These are the activations of a small network on made-up records, seen along a few directions, one row for each record.
After each row come some of the record's fields: S, N, G, E, F, B.
Not every record has every field; a missing one is left out.
Other fields move the rows too, some of them a lot.
In the rows, zero is written as 500.
Random noise pushes rows far along 2 fixed directions. That doesn't count. These rows show it; they differ only by the noise:
512 501 483 522 507 320 516 550 386 382 731 566 560 563 348 442 567 475
468 552 551 439 367 520 495 458 419 366 682 592 587 485 290 368 544 526
458 590 504 446 400 521 456 502 397 404 665 606 603 485 317 386 565 522
501 555 401 543 578 295 458 633 348 445 710 584 582 575 398 479 603 462

398 469 466 374 267 896 589 277 672 467 302 577 406 409 540 517 411 534 -> S: s2 / N: n1 / G: g1 / E: e1 / F: f2 / B: b2
558 533 320 562 475 502 535 537 509 587 473 431 345 596 740 714 416 535 -> S: s7 / N: n1 / G: g2 / E: e1 / F: f2 / B: b2
353 650 313 375 517 704 449 706 593 360 186 435 520 571 464 548 605 526 -> S: s4 / N: n2 / E: e2 / F: f2 / B: b2
374 560 375 300 580 520 622 585 527 551 315 519 622 526 580 414 374 536 -> S: s3 / N: n2 / E: e2 / F: f2 / B: b1
683 569 503 677 604 182 307 584 348 577 545 514 572 428 584 632 574 448 -> S: s6 / N: n1 / G: g2 / E: e2 / F: f1 / B: b1
256 573 427 490 427 806 406 391 549 608 344 537 558 524 491 439 481 647 -> S: s2 / N: n2 / E: e1 / F: f2 / B: b2
528 582 325 324 367 835 443 402 553 553 216 494 458 472 592 488 275 562 -> S: s7 / N: n1 / G: g2 / E: e2 / F: f2 / B: b1
643 401 377 476 581 488 567 571 645 677 433 522 283 420 678 739 360 450 -> S: s3 / N: n2 / E: e2 / F: f1 / B: b1
457 407 526 640 623 282 581 542 448 225 621 531 639 809 367 405 640 372 -> S: s2 / N: n1 / G: g2 / E: e1 / F: f2 / B: b2
715 340 827 495 140 509 662 342 523 392 645 506 292 304 497 607 458 438 -> S: s3 / N: n1 / G: g2 / E: e1 / F: f1 / B: b1
418 496 569 497 481 563 633 319 610 540 499 509 408 490 418 350 386 708 -> S: s5 / N: n1 / G: g1 / E: e2 / F: f2 / B: b2
462 481 605 390 219 574 537 346 585 231 561 544 460 492 349 413 374 542 -> S: s3 / N: n1 / G: g2 / E: e1 / F: f2 / B: b2
492 581 580 605 321 680 477 442 403 567 478 581 662 402 457 489 462 421 -> S: s2 / N: n1 / G: g2 / E: e1 / F: f1 / B: b1
463 603 239 785 924 44 359 866 378 729 727 590 509 477 786 767 538 458 -> S: s5 / N: n2 / E: e1 / F: f1 / B: b2
538 279 330 654 557 238 527 637 481 309 421 485 475 717 443 642 498 327 -> S: s2 / N: n1 / G: g2 / E: e1 / F: f2 / B: b1
543 331 390 605 583 176 571 670 471 501 501 335 452 480 625 635 601 387 -> S: s5 / N: n2 / E: e1 / F: f1 / B: b1
484 371 456 546 801 190 707 595 461 403 549 489 418 718 543 444 347 507 -> S: s1 / N: n2 / E: e2 / F: f2 / B: b1
624 452 752 422 414 548 427 324 382 411 577 529 530 291 469 514 437 480 -> S: s7 / N: n2 / E: e2 / F: f1 / B: b1
350 566 433 376 470 604 499 482 549 376 484 667 644 588 433 262 593 432 -> S: s5 / N: n1 / G: g2 / E: e1 / F: f2 / B: b2
543 390 380 518 590 501 554 679 599 516 347 396 500 607 497 753 501 451 -> S: s2 / N: n2 / E: e2 / F: f1 / B: b1
571 635 634 545 318 605 438 445 452 722 580 488 583 208 705 470 467 475 -> S: s6 / N: n2 / E: e1 / F: f1 / B: b1
489 404 793 621 432 399 559 357 580 348 709 429 452 460 476 326 509 489 -> S: s5 / N: n2 / E: e1 / F: f2 / B: b2
355 926 192 294 589 884 198 763 480 728 303 673 638 291 615 602 507 522 -> S: s3 / N: n2 / E: e2 / F: f1 / B: b2
467 309 741 549 675 24 776 443 520 365 699 463 523 648 409 378 315 510 -> S: s3 / N: n2 / E: e2 / F: f2 / B: b1
553 273 520 572 711 119 736 440 483 396 662 394 384 544 408 597 453 371 -> S: s1 / N: n2 / E: e2 / F: f1 / B: b2
584 276 627 436 326 365 558 418 574 456 546 398 390 382 574 585 554 420 -> S: s5 / N: n2 / E: e1 / F: f1 / B: b1
495 269 455 497 502 646 529 491 667 508 414 544 344 581 609 587 342 499 -> S: s2 / N: n2 / E: e1 / F: f2 / B: b1
698 534 530 572 440 462 398 528 544 685 523 479 506 452 495 523 496 546 -> S: s6 / N: n1 / G: g2 / E: e2 / F: f1 / B: b1
574 475 671 587 652 402 496 464 463 562 709 519 568 427 510 389 294 542 -> S: s7 / N: n2 / E: e2 / F: f1 / B: b1
318 652 436 334 324 913 401 304 669 456 296 578 554 456 263 271 398 535 -> S: s5 / N: n1 / G: g2 / E: e2 / F: f2 / B: b2
557 415 645 550 466 363 573 446 456 353 681 374 603 471 448 428 627 359 -> S: s6 / N: n2 / E: e1 / F: f1 / B: b2
582 356 282 723 683 118 325 710 412 545 515 478 499 686 521 610 575 261 -> S: s5 / N: n1 / G: g2 / E: e1 / F: f2 / B: b1
661 370 516 469 357 520 328 433 401 447 531 533 465 471 547 648 500 437 -> S: s7 / N: n1 / G: g2 / E: e1 / F: f1 / B: b1
491 251 646 431 335 482 694 355 567 283 595 337 340 557 368 639 538 463 -> S: s1 / N: n2 / E: e1 / F: f1 / B: b2
413 756 649 531 419 903 280 484 377 798 606 688 616 156 611 383 371 737 -> S: s7 / N: n1 / G: g1 / E: e1 / F: f1 / B: b1
601 519 841 426 203 525 622 368 500 373 513 500 359 410 400 519 473 529 -> S: s3 / N: n1 / G: g2 / E: e2 / F: f2 / B: b1

Which values does each new row have?
533 453 488 403 281 566 587 457 513 313 480 560 464 420 462 625 555 535 -> S: s3 / N: n1 / G: g2 / E: e1 / F: f1 / B: b2
398 432 474 560 729 388 693 434 595 590 599 499 596 634 434 472 388 622 -> S: s2 / N: n2 / E: e2 / F: f1 / B: b2
353 548 255 326 367 831 480 558 618 586 211 595 659 666 521 459 450 455 -> S: s2 / N: n1 / G: g2 / E: e1 / F: f2 / B: b1
636 433 611 778 457 204 409 513 310 584 630 530 431 343 556 742 591 345 -> S: s5 / N: n1 / G: g2 / E: e1 / F: f1 / B: b1
380 636 485 581 394 678 493 373 476 568 504 642 624 388 474 495 464 493 -> S: s2 / N: n1 / G: g2 / E: e1 / F: f1 / B: b2
652 459 512 693 532 133 439 575 432 545 462 430 336 478 562 739 518 323 -> S: s5 / N: n1 / G: g2 / E: e2 / F: f2 / B: b1
586 593 454 498 447 610 393 594 414 627 332 534 526 439 480 754 654 383 -> S: s2 / N: n1 / G: g2 / E: e2 / F: f1 / B: b1
352 693 71 472 788 474 232 880 342 810 207 495 487 663 553 676 650 435 -> S: s1 / N: n2 / E: e2 / F: f2 / B: b1
485 665 319 428 522 643 357 602 342 490 491 499 686 642 545 395 542 437 -> S: s7 / N: n1 / G: g2 / E: e1 / F: f2 / B: b2
337 834 376 361 487 802 373 457 545 706 348 664 636 445 524 333 533 535 -> S: s5 / N: n1 / G: g2 / E: e2 / F: f2 / B: b2
483 356 503 539 627 116 601 509 485 537 757 411 498 624 547 591 498 553 -> S: s3 / N: n2 / E: e1 / F: f1 / B: b2
455 457 350 511 703 455 421 611 446 558 637 456 581 619 567 491 478 613 -> S: s7 / N: n2 / E: e1 / F: f1 / B: b2
669 476 610 455 378 415 384 351 559 349 554 433 547 517 432 615 608 502 -> S: s6 / N: n1 / G: g2 / E: e2 / F: f1 / B: b2
448 501 309 524 857 178 574 779 532 564 534 478 586 721 628 450 309 432 -> S: s3 / N: n2 / E: e2 / F: f2 / B: b1
540 447 146 593 695 297 382 840 375 560 381 554 404 711 613 651 575 352 -> S: s1 / N: n1 / G: g2 / E: e1 / F: f2 / B: b1
728 409 631 506 313 404 592 405 496 486 466 351 477 444 478 672 531 392 -> S: s6 / N: n1 / G: g2 / E: e2 / F: f1 / B: b1
437 475 388 319 447 730 474 414 570 488 339 425 409 450 398 618 483 471 -> S: s1 / N: n2 / E: e2 / F: f1 / B: b2
429 410 680 592 676 319 527 593 350 401 629 591 687 755 486 409 650 397 -> S: s2 / N: n2 / E: e1 / F: f2 / B: b1
